Each row below holds a small network's activations on one input, seen along a few directions.
In each table, some parts of the input vary, and every possible input appears once, in random order.
Descriptions start from the smaller parts, as in this example, which fits no table here: one of 2 separate values, together with either a single point or one of 11 places along a line or (one of 6 places along a line, together with one of 8 places around a ring).
Shared parts are said once, and a part with two or three values counts as separate values.

Other details of the inputs vary at random and push rows far along two fixed directions, the same in every table; ignore that.

Rows:
r1: [  6   8  17  -1  16   6  -2 -16  -5   0  -5   7]
r2: [ 19   9  22 -10  22   7  -3 -24  -2  -4  -8  12]
r3: [-5  0  7  0  7  8  1 -5  6 -7 10 13]
r4: [ -3  -9 -43   1 -48 -24  -7  34   6  16  -8 -38]
r5: [ 11   5   9 -11   9   3  -2 -10  12  -7   3  11]
r6: [ -1  -6   3   5  13  -3  12  -2 -11  -5   1   7]
r7: [ 22  13   8 -14  16   0  -3 -11  19  -7  -7   6]
r8: [-15  -7 -21   8 -38  -2 -14  19   1  16  -2 -23]
r9: [ 36   9  -8 -21 -22 -13 -19  -6  19  10 -22 -18]
r10: [-32  -6 -11   9 -16   4  -3  18  -4   2  19  -3]
r11: [ -7   2  27  10  30  16   5 -15 -12  -2   2  18]
r12: [-3  6 10 -2 16  5  2 -8  4 -9  8 12]
r13: [ -4   8  20   2  28  14   9 -16  -5 -18  14  21]
r14: [-32  -2 -15  11 -19   1  -4  21   0   6  15 -11]
r15: [-19  -1  25   6  30  18  11 -12 -10 -13  20  30]
r16: [ -6  -5   5   8  20   1  17  -1 -14  -5   4  12]
r17: [ 40   4  -3 -19   5 -17   0 -11  11  -5 -18  -4]
r18: [ 28   1   6 -13  16  -8   7 -14   1  -7 -11   9]
r19: [-32 -10   2  19 -11  14  -1   7 -17   7  11   2]
r20: [ -5  -5   2   9  10   2  16  -2 -16  -9   8   7]
r21: [ 11   9  24  -1  30  11   1 -20  -3  -2  -7  12]
r22: [ -3   4  14   2  11   8  -3 -12  -8   1  -2   5]
r23: [ 28   1  -4  -9   3 -13   3  -2  10  -1 -15  -4]
r24: [-24  -2  -3  14  -9   7  -4  11 -11  11   4  -9]
r25: [-18   0 -29   4 -37  -8 -12  29  12  13   5 -25]
r26: [ 12  11  22  -5  26   8   0 -22  -3  -2  -7  10]
r27: [-58 -16  -4  29  -8  19   8  21 -16  -1  33  11]
r28: [ 19  -4   5  -4  15  -3  13 -12   1  -9  -8  11]
r29: [ 40  15 -15 -29 -16 -19 -19  -4  35   1 -18 -18]
r30: [-49 -23   7  28   9  13  22  13 -37  -3  25  19]
r31: [ 47   3 -14 -26 -14 -24  -6  -4  21   1 -24 -13]
r32: [ 48   4 -15 -24 -14 -23  -5  -5  23   0 -25 -14]
r33: [ -4 -10 -41   3 -47 -22  -7  36   7  17  -9 -36]
r34: [ 10   9  10  -1   7   7  -3 -15  -5  -3  -5   0]
r35: [-39 -12  -6  17 -23   8  -5  18 -19  13  12  -9]
r36: [-21  -4 -14   8 -19   0  -7  21   8   6   8 -10]
Description of these inputs: one of 3 separate values, together with either a single point or one of 11 places along a line.
Question: Changing only the choice among 3 separate values turns r34 into r13. The same change can be made to r26. Which row results?
Answer: r14
Question: List by row number the other rows that have the choice among 3 separate values in common with r6.
Answer: r4, r16, r17, r18, r20, r23, r28, r30, r31, r32, r33
Question: Which other rows does r36 become when the choice among 3 separate values takes its other values? List them by row number.
Answer: r11, r23

Rows:
r37: [ -9  -8 -18  -7 -20  -8  -1  13  12   5   6   1]
r38: [ 13  -2  -9   2  -2 -10   6   6   6  -8  -5  -5]
r39: [-26 -14  16  23  23  17  20 -17 -37  -9  12  21]
r40: [-25 -14   2   5  -1   2   6   4 -16   8  11  14]
r41: [ 16  24 -19 -19 -19  -9 -20   9  32   9 -12 -28]
r42: [-19   3  15  -5  10  17   1  -9  -1  -9  20  22]
r43: [ 38   3  16 -16  27  -9   1 -15   5  -5 -20   7]
r44: [ 14 -10 -18  -6 -26 -12   6  13   7  -3   0  -6]
r45: [-6  1  8 15 23  4 22  4 -9 -9  6 10]
r46: [-11   3  -9  15   8   5  15   3  -8  -3   5  -2]
r47: [-27  -1   8   6  -1   9  -9  -2 -11   2  10   4]
r48: [ 46   1   7 -17   6 -17   1 -20   7  -6 -24  -1]
r49: [ -2  18  30   3  31  17   1 -19 -15  -2   6  11]
r50: [-3 -3 -1 -3  9 -5  3 -3 11 -4  4 11]
r51: [  9 -11  23   1  21   5  20 -16 -22  -8   1  25]
r52: [-12  -5  45  18  28  41  -5 -25  -3   7  -4  33]
r53: [-32  -8  13  24 -10  34 -10   5  14  11   7   9]
r54: [-10  -9  -7   0  -6  -8  -4   3  -1   9  -3  -1]
r55: [  7 -12   7  -1   8  -6   3  -1  -7   0  -4   6]
r56: [-19 -23 -14   5 -30  -7   0  27 -14  13   6  -6]
r57: [-16  14   8   9   7  13   0   3  -3  -2  16  -2]
r58: [-1 -1  4 -3 15 -4  0 -5 -1  5 -7  5]
r59: [ 57   6  -8 -29 -13 -17  -4 -23  12   0 -29  -9]
r60: [ 37  17  15 -21   1  -5 -17 -27  11  -6 -13  -4]
r61: [  0 -11  -8   2  -3  -9   4  13   5  -5   5   2]
r62: [-31   4  25  19  27  26   8  -7 -17 -17  30  21]
r63: [  5 -10 -28   2 -38 -20  -7  25   0  14 -15 -34]
r64: [ 24   8 -18 -10  -6 -18  -3  18  22   6 -14 -19]
r65: [-18 -13 -23  11 -18  -9   0  34   2   4   7 -14]
r66: [-36  -4  -5  16 -22  10  -6  14  -8  -4  26  -6]
r67: [  6   8  17 -10   4  12  -1 -14   3 -14  15  15]
r68: [-10   2  -7   2   3  -6  -1  10  -1  16  -7  -9]
r69: [ 38  11  13 -16  29 -10   3 -10   7   2 -22   1]
r70: [ 16  25  29 -12  39  10  -3 -26   3  -2  -9  12]
r71: [-19 -17 -19  16 -24  -8   7  23  -5  -3  11  -9]
r72: [ 27  18   7 -14  -3  -4 -19 -15   7  -1 -12 -13]
r73: [-20   5 -22   1 -27  -2 -18  19  14   6   7 -21]
r74: [ -8 -12 -31   4 -38  -5   3  15  -2   2   6 -14]
r75: [  5  -2 -42   3 -40 -16  -7  19  11   4  -9 -34]
r76: [-10   1   3  -8 -13   5 -12  -3  -2   6   4   3]
r77: [-34  -7   9  13 -16  15  -3   6 -25   2  22   6]
r78: [ 56  12  -5 -23   6 -16  -5 -26  11  -3 -32 -13]
r79: [-14 -10  -9  15  -1   5  13  -2 -11 -11  10   5]
r80: [ 16  17  17 -10  46   1  12 -18  15  -7  -6  20]
r81: [ 30  12   7 -19  29  -8   1 -18  24  -9 -12  13]
r82: [-21  -9   2  21   7   2  17  14 -25   6   3  -3]
r83: [-16 -18   0   6   1   4  13  14  -9  -5  18  17]
r84: [ -6   2   2  12  17   7  14  -7 -21   3  -3  -1]
r85: [ 15  14 -10 -18 -18 -10 -26   0  16  10 -16 -23]
r86: [-15   3 -20  -4 -29  -4 -18  13  17   3   7 -17]
Question: What do these inputs look like to the network?
Answer: one of 2 separate values, together with either a single point or (one of 4 places along a line, together with one of 6 places along a line)
Question: Changing only the choice among 2 separate values turns r49 into r57. The same change can be made to r54. Which row results?
Answer: r50
Question: Changing only the choice among 2 separate values turns r51 into r44. The same change can be made to r63. Which row results?
Answer: r38
Question: Which other rows does r57 become when the place on the line of 4 takes its other values? List them by row number.
Answer: r62, r66, r67
Question: Which other rows does r43 become when the place on the line of 6 takes its other values? List them by row number.
Answer: r58, r63, r72, r78, r85
Question: Which other rows does r76 become when the choice among 2 separate values takes its other values? List them by row number.
Answer: r42

Rows:
r87: [ 54  16 -10 -30 -16 -13 -17  -9  36  -5 -20 -16]
r88: [ 28   1   0 -13 -11 -11  -5  -8   4  -6 -11 -10]
r89: [ 12  -4  -2  -3 -12  -2   1   3   0   3  -6  -1]
r90: [  0 -10 -13   5 -28  -6  -5  10  -3   2  -3 -16]
r91: [ -6  -5  11   5  15   7  11 -18 -15 -10   4  15]
r92: [ 5 -1 -9  8 -2 -4  1 -1 -3  2 -9 -8]
r93: [ 35  11 -15 -18 -11 -23  -9  -5  11   2 -22 -23]
r94: [ -3   1   7   2  17   0  11  -2 -14   1   2   6]
r95: [-57 -12 -24  23 -28  -3  -1  39 -11  12  23 -16]
r96: [ -7 -10 -22  -5 -30 -14  -9  18   2  11  -1 -14]
r97: [-40  -8 -19  15 -24   7  -1  19  -9   4  22  -7]
r98: [-21   0 -12   9 -32   8 -22  12   4  20  -3 -23]
r99: [-18  -5 -19   5 -34  -2 -10  24   0   3  14 -16]
r100: [  4   1  15   4  22   4  13  -2 -14  -2   1  11]
r101: [ -9  -1 -15   4 -21  -7  -6  23  12   7   0 -16]
r102: [-40 -11 -21  13 -32  -3  -5  28  -7   9  22  -7]
r103: [ -4   9  31   5  20  22  -8 -18  -5   1   0  12]
r104: [  1  10  14   1  22   8   6  -4  -4 -12   9  10]
r105: [ 36  13 -10 -20  -5 -15 -10  -5  35   2 -20 -14]
r106: [ 13  -3   7 -12  15  -1   2 -16   4  -4  -6  15]
r107: [ 30  21   1 -26 -13  -9 -29 -12  19  12 -22 -18]
r108: [ -5 -11  13   4  19  11   9 -11  -5  -5   3  22]
r109: [  6   0 -12   3  -8  -4   4   7   3  10 -10 -11]
r110: [ 1 -3  9  4 23  3  8 -6  0 -1 -5 12]
r111: [  9   6   8  -4  14  11   3 -16   7 -11   5  13]
r112: [ -2  -5  17   3  12   8  12  -5 -16  -6   6  17]
r113: [  9   8  -5  -2  -4   0  -3   7  12  -4  -2 -11]
r114: [-21  -9 -19   5 -36  -6  -9  27   4   7  13 -14]
r115: [ -1  11  30   0  20  18 -10 -17  -7   0   1  11]
r116: [ 59   6  -9 -32 -15 -22 -17  -8  35   2 -32 -12]
r117: [ -5  -4  10   2  15   8  14 -13 -12  -4   4  18]
r118: [  6  14   7  -6  24   4   6 -14   5 -10   1   8]
r119: [  2  -2  16  12  22   7  12  -9 -14  -8   0   9]
r120: [ -5  -3  13  -1  14   5  11  -9 -16  -5   6  17]
r121: [ -6  12  26   0  23  18  -7 -25  -5   3  -1  14]
r122: [-11   2   3  -1   6   7   1  -3  -6  -9  16   8]
r123: [  0   2   9   7  25   3  12 -16 -13  -7  -1   9]
r124: [ -6  -4  13   3  14   3   9 -15 -19 -11   6  14]
r125: [ -7  -1 -11   4  -4  -4   6   7  -6   9  -3  -7]
r126: [ 47  10  -6 -18  -5 -15  -5  -3  19   6 -26 -15]
r127: [ 9  8 17 -4 23 -1  4 -6  6 -8  2 13]
r128: [-16  -6  10   6  25   2   9  -1 -15  -2   6  14]
r129: [ 58  11 -11 -29 -15 -16  -8 -14  30   4 -30 -13]
r130: [ -5  -7  12  11  14  12  12 -16 -14  -9   4  16]
r131: [-46  -6 -28  17 -30  -2  -4  36 -10   7  19 -22]
r132: [-11   4  13   3  27   6  10  -9   1  -7   7  17]
r133: [  1  -3 -13  -3  -3 -10  -1   7   6   8  -9  -9]
r134: [-15  -6  15  10  11  13   7  -2  -3  -8  17  20]
r135: [-25  -2 -31  13 -32  -2  -7  29   7   8   7 -27]
r136: [10 -6 13 -7 13  0  1 -6 -3 -6 -1 16]
r137: [-13 -10  15  13  24   9  12   2 -11  -2   5  15]
r138: [ 18   0  -6 -10  -3 -15  -7   7   9   5 -13 -10]
r139: [-17  -6  12  10  14  14   8  -7  -1  -6  16  21]
r140: [ -5   0 -10  -5 -14  -5  -4   3  12   2   4  -2]
r141: [-28 -12 -13  22 -21  -4   2  25 -20   6  10 -18]
Question: What do these inputs look like to the network?
Answer: one of 5 places around a ring, together with either a single point or (one of 2 separate values, together with one of 5 places along a line)
Question: Changing only the place on the ring of 5 turns r93 into r119. The same change can be made to r131. Which row results?
Answer: r113
Question: Changing only the place on the ring of 5 turns r114 into r102. The same change can be made to r99. Which row results?
Answer: r122
Question: Which other rows does r101 become when the choice among 2 separate values takes its other values? List them by row number.
Answer: r134
